These are the activations of a small network on made-up records, seen along a few directions, one row for each record.
Here are examples, each followed by its value of one field, N.
The word missing means that the record has no N.
The largest differences between rows may come from other fields.
Strong random noise was added to every row along 12 fixed directions; ignore it. To show where, here is one row again and again, with new noise each time:
[-333  196 -147 -359  208  116  -13  129  102  249  -64   -2   35   15
 -201  176 -317  204  613 -104  -65 -221  137 -246 -177   75  230  167
  185  316  142 -208  221]
[-481 -230 -108  273 -111  177 -287   85 -311  333   94  -84 -176  222
   88 -115  175  -41 -211   79  -72  298  122  379  239 -211 -427  -40
  -98  138 -166 -188 -106]
[  99 -435  304 -151   34 -428 -136  754 -235  217  229   31   32  101
  187  -79   -3 -268 -214  129  158 -144  -62  411  601 -462 -238  -89
  -56 -298  -26  169 -116]
[-541   74  196  140  290  277    0  -13    4  -45  191 -541  227    3
 -337  117   11  275  395  136  173 -400 -211  102 -726  431   21   36
 -457  -94 -306 -425  321]
[ 138   -1  334 -386 -274 -188  165  286  294 -316 -207   68 -150   -3
  241  153  -63 -210 -150    7  113 -115  -82   72  109 -264 -115  225
  -14  386  -98   54  234]
[ 105   42   86  -62 -142 -118 -105  -20  -17   -9 -105   36  -58 -137
  103 -125  -50  101   -6   67  -53  169  -39  128  104 -241 -191   91
   17  225  -34  101   58]
[  90   40 -191   59  -97   -5   22 -443 -265   -6  -82  165  377 -302
   -9 -515 -181  144   95  206 -298   53  -86  -33  222 -175  -43   82
  197 -248  198   20   11]
[-250 -311 -146  -26  -80  180   62   69  161  256  -57 -599  100  449
 -247  150  469  157 -181   75 -347    9 -135  444  130  131   22  215
 -437 -188 -271   54  480]
[-360 -204 -127 -212   64    7  155 -139 -507  320  230 -160  264  169
 -216  -31   20  337  278  217 -230 -218 -109  342    8   34 -155  192
  -66 -233    4  -90  143]
[ 710  259  229  141   68 -126   80 -419  326 -403  -35  299  226 -339
 -121 -347  154 -430   84  -14  196  106  133 -737 -267  274  132 -228
  187 -346  126 -129 -140]
[ 495  119   -7  -96  -90  188  -41    5  151  229   -7 -268  353   80
 -333 -185   86  146  168 -290 -188  272  -46 -150  103  283 -149   38
  -59 -133 -151  167  391]
[ 379  197  331  272  175 -253 -424  102  532 -258 -304  -55  284 -647
   10 -650  -15 -312   88  307   90   42   -5 -368   18 -263  234 -172
  -20 -191   38 -158  107]
[-110 -108 -169  362  187 -155  -34 -283   61 -289  -84  130 -182 -129
  127  -12   76 -102 -221  116  156  -90    7 -166 -210    7  328 -130
   60 -124  127  -28 -381]
[ -60 -125  371  124  -36   90   83 -190  258 -137   83 -146  128  202
 -218 -197  761 -693 -124  318   85   41  227 -205 -234  260 -207  -92
 -251 -347 -243 -640  160]

[  56   70    2  -40   64 -304 -202  300  575  -94 -348  216 -333 -223
  297   91  -25 -315   33   54  -25   56  184 -274  223 -404  406   40
  191  266  264   60  -63] -> n10
[-204 -183 -106  250  327 -256 -378  364 -444  228  223  309 -294  -31
  159  -45 -214 -107 -162  -16  387  -43  179   -2  148 -234   -6 -356
  280   49  131  -31 -672] -> n6
[-144  176 -572  281 -120  609  329 -504   78 -293 -172  -54   37  107
  -33  226 -265  416 -192 -300 -178  -67 -327 -170 -191  442  408  127
  -23   54   59  151  112] -> n6
[ 103   12   35  122  202  144  -80  340   89   70  149  -98  222    5
 -147  -36 -154  -52   73 -161  159 -154  -97 -184   42  205  160 -174
  -83 -273  -19  -28   40] -> n4
[ 490  -11  339 -426   79 -443 -211  164 -253  227   27 -152  105   -2
 -303 -324  288   78  101  149  200  117   50  -85  -97    7 -380   39
  146  281 -260  -74   96] -> n11
[ -59  127 -250 -351   60   91   84  180  548   -5 -380  -86   70   41
  -51  171 -207  -90  228 -304 -187 -170  173 -402   26   79  477  192
  240  260  152    5  270] -> missing
[-514  143 -137 -510 -377   41  555 -486  325 -182 -255  659 -364   54
  233  504 -132 -126   41  459 -528 -247  245  343  307 -610  399  327
   -9  123  491   29  193] -> n7
[  83  193 -202  214  165  261  -51  162  394   31  -21  -71   45  -63
 -124  285 -466  288   34 -327  -54 -125 -107   93   74   62  529 -199
 -222 -290  122  465  105] -> n9
[-255 -537 -339 -662  152 -526  106  -27 -591  491  -29 -154  124  403
 -266 -150  389  135   21  310 -257 -275  132  124  223  -77  -24  359
  399   87   45 -126  -10] -> n4
[-213 -115 -484  135   39    7  125 -297 -400 -227 -131  158  -60  -35
  151  -41 -350  335 -301   -8   53 -233 -267  -19  -21  -10  253   93
  291  167  141  122 -306] -> n11
[ 234  -59  112 -306 -422   19  335  -31 -761 -111  207  335  339  -79
  213 -278 -495  221 -112   46  -39 -102 -416  328  465 -281 -565  201
  198  -72   48  207   43] -> n2
[-195   16   97   76 -439  238  218 -172  243 -467 -164  295 -321  133
  392  143   79 -611 -406 -232  158  165  276 -166  -77   -7 -326   29
  122  440 -106 -295 -153] -> missing
[-279   90 -324  751   85  423 -273 -169 -227  -88   37  188  124 -254
  108 -376 -386    1 -233  -57  119   61  -95 -172   74   14   93 -298
   76 -196   82 -161 -344] -> n1
[ 223  211  534 -372 -237 -230  420 -372 -146 -394  172  311 -207  -92
   49  284   39   74    2  298  190 -129  -98  279 -375  -89 -287   71
 -172  111  -53   84   21] -> n3
[ 238   25   16 -144  297 -121  -17  484  -10  407  316 -210  216  -43
 -154  288 -263  455  582 -182 -127 -155 -239  155  127   91  229    5
 -190 -418  163  442  182] -> n8
[-101   16   74  306   58   86   82 -198 -588    6  499  215  -79  -18
   65  139 -135  172   35  -32  223   10  -94  200 -221  135 -314 -235
 -104 -272   11   54 -424] -> n5
[-389  356  254   46   -1  270   92 -317  -17 -198   76  -48  129 -300
  -83  -23 -195  238  424  324   -3 -209 -153   69 -503   92  -68  106
 -267  119  -69 -388  263] -> n4
[ -46 -369 -413  235 -228   -8    4 -141 -103   48 -165  -47 -180  269
  278  -76  406 -137 -447  -76 -251  371  -15   15  367  -46 -103  154
  161   60   22   80 -177] -> n8
[ 192 -212  117  -75   98 -377 -160  292 -240  288  198 -184 -135   89
   52   94  260  163  136  -29   56  189  -51  182   27  -28 -268   37
  -47   50  -90  195 -124] -> n8
[-378  318  -41   75 -351  600 -277  249 -372   91  -56  162   54 -111
  159 -297 -805  146  -82 -323  122  149  -36  109  241 -228 -599    6
  218  729 -204 -217  111] -> n11
[-201    7   21  110  183  130 -330 -122  -43  413   81 -370  119  147
 -403 -237  416  -42  216   21  -32  250  357  -48 -304  289 -260 -145
  -99    1 -260 -380   79] -> missing
[  71  -41  176   55 -160   18  302 -398   24 -303   36  142  156  -40
   59 -180  386 -381  -62  361 -104   -8  -40 -143  -44   57  -70   46
  -59 -379   76 -306   33] -> n5
[  62   82 -631 -194  -92  425  230 -248 -120  390   28  307 -160  522
 -195  327  -76   94   72 -581 -223  297  301 -367  205  366  102   22
  450  165  226  142  -95] -> n3
[-430 -186 -694  288 -135  495  404 -491 -120 -454 -262   31   90  263
  134  -19  -92  -66 -461 -224  -33 -253 -245 -445 -111  448  323  235
  322   95   55 -275 -101] -> n1
[ 405 -394 -188  -63  -83 -427  257 -395 -400 -351 -124 -177   89   94
   55 -165  235  233 -532  -14   77  -91 -332   81 -102  170  -59  187
  195  -49 -132  356 -210] -> n9
[ 169 -101 -372   49 -158  -60   94 -607 -244  166  -46 -201  -55  125
 -168   83  230  700 -211   55 -422  285 -201  509   31   12  -16  162
 -208  -93  -50  589   73] -> n7
[ 149  160  -35  295  132  103  -34 -176 -335   38  285  221  205 -253
  -72 -154 -409  234  105  -46   74  -27 -111   58    3   34    7 -284
   16 -449  157  200 -237] -> n3
[ -85 -192 -266  -98    2   48  -13  350  142 -266 -449 -330  247   52
   30 -267 -206  -34 -394 -169  134 -366 -331 -345  119   94  281  269
  259  338 -173 -116  248] -> n1
[ -18  103  297 -221 -156  186  211   97  175   75  253  105 -494  511
 -114  668  387 -240  -68 -167  204  154  266   86 -252  265 -258  -76
 -242  280 -214 -125   62] -> n6
[-111 -157   31 -322  251   28  170  177  -21   56   81 -371  311  331
 -441   72   95  -59   80 -138  207 -475   10 -184 -323  459  115   38
   -7 -148 -221 -235  222] -> n9
[-701    0 -258  547   63  434 -184  -34 -408  -42  141   30 -308   82
  178  140 -335  209 -175 -172  306   11 -106  118 -274   98 -167 -130
   -7  347 -126 -234 -353] -> n2
[ 174  -72  515  264 -107 -120  102  341   -2 -446  269  251 -169 -133
  434  159  -67 -403 -299   57  423 -100 -201  162   53 -174 -201 -233
 -242 -260  -34   55 -285] -> n5
[-265 -343 -183   91  302 -308 -279   26 -563  190  103 -159 -133  170
  -97 -133  155   87 -142  -64  350  -57  127  -46 -288  136 -215  -83
  257  245 -195 -167 -464] -> n7
[ 210  272  256 -471 -211  123  375  -25  172  -84   73  298  204   -3
  -46   75  -98 -325  440 -104  -77  -91  139 -397    8  111 -140  164
  175    4  133 -225  286] -> n10
[-444  110    5  682  -18  353 -294   80  265 -311 -147 -128 -339 -136
  224  109 -179   49 -478   43  227   23 -193  267 -145 -153  147 -184
 -394  185 -203  -22  -57] -> n2
[ 398  562  324  -92   12   58 -117   65   64   44  196  423   93 -441
    7  -59 -496  -18  696 -253  148  185  175 -416 -138  -12 -218 -171
  185  116  189  -11  -51] -> n10

Which value of N does each new row have?
[-223   22 -103 -454 -285  276  183 -252 -160  -16 -308 -280  318  237
 -292 -339  136   45 -105   98 -170 -121  -49 -137  -85  197 -275  424
  191  500 -312 -468  542] -> n11
[-206 -374  -68  575   43   65  -81 -125   12 -153  -17 -270  325   -6
  -32 -464  384 -342 -594  397  -97 -149 -152  187  220  -17  145 -161
 -295 -720 -121 -206  -23] -> n4
[-222 -217   64 -212  164 -270 -317  587  -13    0 -272 -132 -127   98
   74 -236   -5 -383 -228  -65  428 -185  155 -333    4 -109  -74   51
  432  601 -200 -403  -90] -> n3
[  10   26 -218   24  180 -132 -234  171  447 -129 -434  -52 -342  -14
   69   62   86  -64 -141  -69  156   36   40 -474 -100    1  465   80
  230  558   20  -72  -54] -> n1
[ -18  -79  -96  272  -58  -76  -28 -139 -251 -367  -75 -171 -227  -85
  203  138 -285  503 -496 -171  275  -63 -382  393 -275  -11  -66   -5
 -138  289 -231  449 -237] -> n9
[-487  -89 -211  425  208  -56    2 -389  -69 -332  -89  -29 -181 -169
   80   76    9  230 -276  404   83 -328 -223  182 -353  -49  449  -28
 -201  -96   52  -60 -242] -> n1
[-401 -125 -200  362  160   19 -137 -259   48    1 -149 -487  180 -179
 -136 -107   14  520 -150  422 -307 -217 -305  633  -76 -166  387   40
 -495 -397  -69  219  210] -> n9
[-411  -33   96  164  142  -85 -407  385  411    8 -271 -233 -347  -84
  160   58  102 -102   -6  157  119   43   71   49  -91 -264  145   37
 -135  451 -123 -231   74] -> n7
[ -14  181  127  661 -275  306  -10 -796  265 -457 -140  -33 -119 -201
   47 -241  529  -98 -405  465 -116  396 -137   86 -305   52  -95  -76
 -464 -115 -184 -240   60] -> n1
[-601  146 -389  464 -246  792   36 -381  127   66    5   57 -424  375
   44  428   67   68 -188 -286 -152  388  156  114 -139  229  -79  -39
 -224  282  -83 -146   -4] -> n7
[ 175 -252 -377 -308 -219   49  375 -223  -74 -432 -426 -370  400  253
 -139 -252   10   68 -581 -309   20 -357 -329 -348  -87  447   91  390
  323  282 -287   24  263] -> n4
[-364   87 -141  171  162  221   85 -435 -199  117  209  350   28   18
 -138 -103  156 -221  325  291  -56  -15  231 -353 -169  164   82  -98
  152 -236  251 -569 -203] -> n1
